A small network was shown many inputs. Here are its activations along a few directions, one row for each input.
In each table, some parts of the input vary, and every possible input appears once, in random order.
Descriptions start from the smaller parts, as in this example, which fits no table here: one of 5 places around a ring, together with either a single point or (one of 2 separate values, together with one of 4 places along a line) or one of 9 places around a ring.
Shared parts are said once, and a part with two or three values counts as separate values.

Other details of the inputs shift rows strongly along two fixed directions, in all tables alike. That doesn't count.

A family of inputs:
x1: [-20   2   8  26  10  15   6   4   6 -11   6  -9]
x2: [-27  -3   2  18   9  20   1   0   1  -5   4 -13]
x3: [  5  14 -11 -11 -10 -17  -9 -10  16   7  -3  -3]
x4: [ -1  13 -12 -13  -6 -18  -2 -12   5  14   0  -3]
x5: [ 61 -31  -1 -27  -4  -6 -16  10 -21  -9  -5  41]
x6: [-19  -2  10  25  12  17  11   5   9  -7   1  -9]
x7: [ 35 -46  14   4  16  32  -5  31 -21 -26  -5  24]
x8: [ 13   5   2 -22 -17 -16   4   5   8   9  -7   2]
x9: [  6  11  -7 -12  -5 -19   0 -10  15   9  -5   1]
x10: [  6  10  -8 -11  -9 -16  -6 -14  15   9  -4   2]
x11: [-18  -2   9  25  11  17  11   6   9  -7   3 -10]
x12: [  0  17 -10 -10  -8 -20   0  -9   1  15   2  -1]
x13: [-12  -7  14   9  -1  17  13  16   6  -6  -4 -11]
x14: [-19   3   7  27   9  15   5   6   5 -11   4 -11]
x15: [ -2  14 -13 -14  -9 -15 -10 -11   4  11  -1  -5]
x16: [ 30 -49  17 -12   4  31   3  30 -30 -16  -7  24]
x17: [-26   2   5  26  11  19   4   5  -8  -8   7 -13]
x18: [ -1  11 -13 -13  -9 -16  -7 -15   4  13   0  -1]
x19: [  6  18  -6  -6  -7 -21  -6 -13   8   4   3   0]
x20: [-27  -6   4  20  11  22   3  -3   0  -4   2 -11]
x21: [-11 -10  15   9  -1  16  15  13   6  -4  -4  -8]
x22: [-19   0   9  27  11  15   8   1   5  -9   4  -7]
x23: [ 33 -49  21  -8   4  28   5  30 -19 -19 -10  24]
x24: [  7  17  -7  -9  -8 -20  -1  -4  12   9   0   0]
x25: [-23   0   6  25  13  19   1   1  -9 -11   7 -13]
x26: [-20  -1  10  28  12  15   6  -4   5 -11   4  -9]
x27: [-20  -4   6  20  12  17   7   6  13  -9   1 -12]
x28: [  8  15  -6  -5  -7 -21  -5 -15   7   5   2   2]
x29: [  1  17 -10  -8  -8 -20  -3 -12  -4  12   4   2]
x30: [  6  11  -9 -11  -6 -18   0  -9  15   9  -3   0]
x31: [-26   1   5  24  13  20   8   9  -3  -5   5 -15]
x32: [ -2  15 -12 -15  -6 -19  -4  -9   5  12   0  -4]
x33: [ 55 -31  -3 -32  -1  -5 -13  11 -30  -2  -7  38]
x34: [  0  18 -10 -12  -7 -20  -2  -6   1  13   2  -2]
x35: [  1  17  -9  -9  -7 -20  -8 -14  -4   8   5  -1]
x36: [ 30 -49  18 -12   5  31   3  29 -30 -16  -8  25]
x37: [  8   6  -1 -25 -17 -14   4   3  -3  12  -4   2]
x38: [ 56 -31  -3 -30  -2  -6 -20   4 -35  -7  -2  38]
x39: [-19  -2   4  20  12  17   6   7  12  -9  -1 -14]
x40: [  0  18  -9  -8  -8 -20  -3 -14  -4  12   2   2]
x41: [-26   1   5  25  11  18   5   4  -7  -7   8 -11]
x42: [  4  13 -10 -12 -10 -16  -8 -12  16   8  -2  -1]
x43: [  7  19  -7  -5  -8 -21  -7 -12   7   4   1  -2]
x44: [  5  11 -10 -10 -10 -16  -6 -14  16   9  -2   0]
x45: [ -2  13 -11 -14  -5 -19  -2 -13   5  14  -2  -2]
x46: [-26  -2   8  26  14  18   4  -5  -8  -9   7 -10]
x47: [ -3  17 -13 -14  -6 -19  -5  -8   5  12  -1  -7]
x48: [-17  -6  12   6   0  19  13  15  -5  -3  -1 -12]
Description of these inputs: one of 2 separate values, together with one of 4 places along a line, together with either a single point or one of 5 places along a line.
- The inputs of x42 and x44 match in every part but the place on the line of 4. If x32 is changed in the same way as x42 into x44, which row does it become? => x4
- The inputs of x46 and x25 match in every part but the place on the line of 4. If x40 is changed in the same way as x46 into x25, which row does it become? => x17
- Which other rows does x1 become when the choice among 2 separate values takes its other values? List them by row number. => x41
- Which other rows does x31 become when the choice among 2 separate values takes its other values? List them by row number. => x7
- Which other rows agree with x12 in the place on the line of 4 and the choice among 2 separate values? List them by row number. => x4, x16, x18, x29, x38
- Which other rows does x5 become when the place on the line of 4 takes its other values? List them by row number. => x1, x14, x22
- Which other rows does x19 become when the place on the line of 4 takes its other values? List them by row number. => x26, x28, x43

A family of inputs:
x49: [ 11 -47  15  13  18  43  -2  21 -10 -26  -6  12]
x50: [  6 -47  19   9  15  43   3  20 -26 -20  -2  12]
x51: [ 10  19  -6 -13 -13 -29   2 -14  18  14  -3   2]
x52: [ 11  22  -6 -11 -14 -29   2 -10  17  12  -2   2]
x53: [-44   9   3  30  11  20  10   0  24  -3   2 -29]
x54: [  7 -46  20  12  15  41   7  21 -26 -21  -2  15]
x55: [ 12  28 -27 -14  -5 -38 -24 -34 -16  14   9   9]
x56: [-52  10   6  26   6  21  14  -2   8   2   4 -29]
x57: [  0  14 -14 -23 -14 -20  -4  -7   1  19  -2  -4]
x58: [-39  17  11  38   9  14  17   4  21  -7   4 -26]
x59: [  4  22  -4 -14 -15 -25   4  -7   0  16   1   1]
x60: [ 15  24  -8 -14 -15 -29  -4  -4  14   8   0  -1]
x61: [  8  16  -7 -15 -14 -27   0 -16  18  13  -4   2]
x62: [  1  15 -16 -26 -11 -21  -4  -4   1  18  -2  -5]
x63: [ 12 -48  18  14  17  41   0  18 -10 -25  -5  13]
x64: [-41  18  -5  50  26  13  -8 -22   9 -12  16 -18]
x65: [-45  10   1  28  14  20  10   2  24  -4   1 -31]
x66: [  2  20  -4 -17 -15 -25   5 -11   2  18   0   1]
x67: [ 61 -29   1 -36  -9  -6 -15  22 -35  -8  -4  36]
x68: [ 61 -31   3 -35  -7  -6 -12  22 -35  -7  -7  39]
- The inputs of x66 and x51 match in every part but one. If x55 is changed in the same way as x66 into x51, which row does it become? => x64
- Describe the family of inputs behind these rows. => one of 2 separate values, together with either a single point or one of 9 places along a line
- Which other rows does x51 become when the place on the line of 9 takes its other values? List them by row number. => x49, x52, x53, x58, x60, x61, x63, x65

A family of inputs:
x69: [-29  40 -19   0  -1 -27   0 -20  10  22  10 -21]
x70: [-30  35 -10  -1  -4 -25   2 -31   8  22   2 -19]
x71: [ 27  -3  -6 -17  -9  -9 -16  -1 -19   0   4  16]
x72: [ -2 -38   9  24  30  44  -2  23 -30 -25   5   9]
x73: [ 39   0  14 -14 -13 -20  13  16  -1  -1  -5  19]
x74: [ 32 -13   1 -30 -11  -5  -3  10  11   3 -11   8]
x75: [ 10 -36  12  31  23  42  -9  20 -17 -31   2  13]
x76: [ 31  -6 -14 -13   5 -14 -16  -2  -6  -2  -1  20]
x77: [-22  33 -11   5  -2 -28  -1 -34  21  17  -1 -17]
x78: [ 32   0  15 -20 -17 -19  14  19 -15   3  -4  15]
x79: [ 30 -14  -2 -27 -13  -6   3   8   9   5 -12  15]
x80: [ 28 -12   1 -32 -10  -8  -6  14  11  -2 -13   9]
x81: [ 25 -14   0 -35 -15  -6   0  13  -4   8 -11   4]
x82: [ -3 -56  29  26  19  61  15  34  -5 -23  -5  13]
x83: [ 33  -4  -7 -10  -6 -11 -18  -5  -6  -5   1  18]
x84: [ 24 -14  -4 -31 -17  -6   6  12  -6  11 -11  11]
x85: [-30  31  -6 -17 -18 -22  10  -3  24  18  -7 -30]
x86: [-55   6  12  41  16  31  13  -6   0 -11  13 -25]
x87: [ 23  -9  -4 -22  -3 -11 -10 -10 -20   3  -1  18]
x88: [-27  44 -17   3  -6 -24  -2 -19   9  18   6 -20]
x89: [-31  30  -5 -10 -23 -19  17  -9  22  32  -3 -18]
x90: [ 31  -8  -6 -12  -7 -13 -17  -7  -6  -5   1  19]
x91: [-46   8   5  52  25  29   7   0  11 -15   8 -24]
x92: [-50  10   8  46  17  32   7   4  -2 -11  11 -26]
x93: [ 29 -11  -5 -15  -1 -13 -13 -13  -6  -3  -3  20]
x94: [-28  40 -10   3 -14 -25  -2 -24  10  17  10 -20]
x95: [  6 -43  16  25  23  42  -3  11 -17 -33   3  15]
x96: [-48   2   4  51  31  29  10   0  12 -12  12 -26]
- The inputs of x79 and x84 match in every part but one. If x77 is changed in the same way as x79 into x84, which row does it become? => x70
- Describe the family of inputs behind these rows. => one of 2 separate values, together with either a single point or one of 4 places along a line or one of 9 places along a line
- Which other rows does x72 become when the choice among 2 separate values takes its other values? List them by row number. => x76
- A walk changes only the place on the line of 4. It starts at x89 and steps to x84. List the rest of the walk in order. => x81, x85
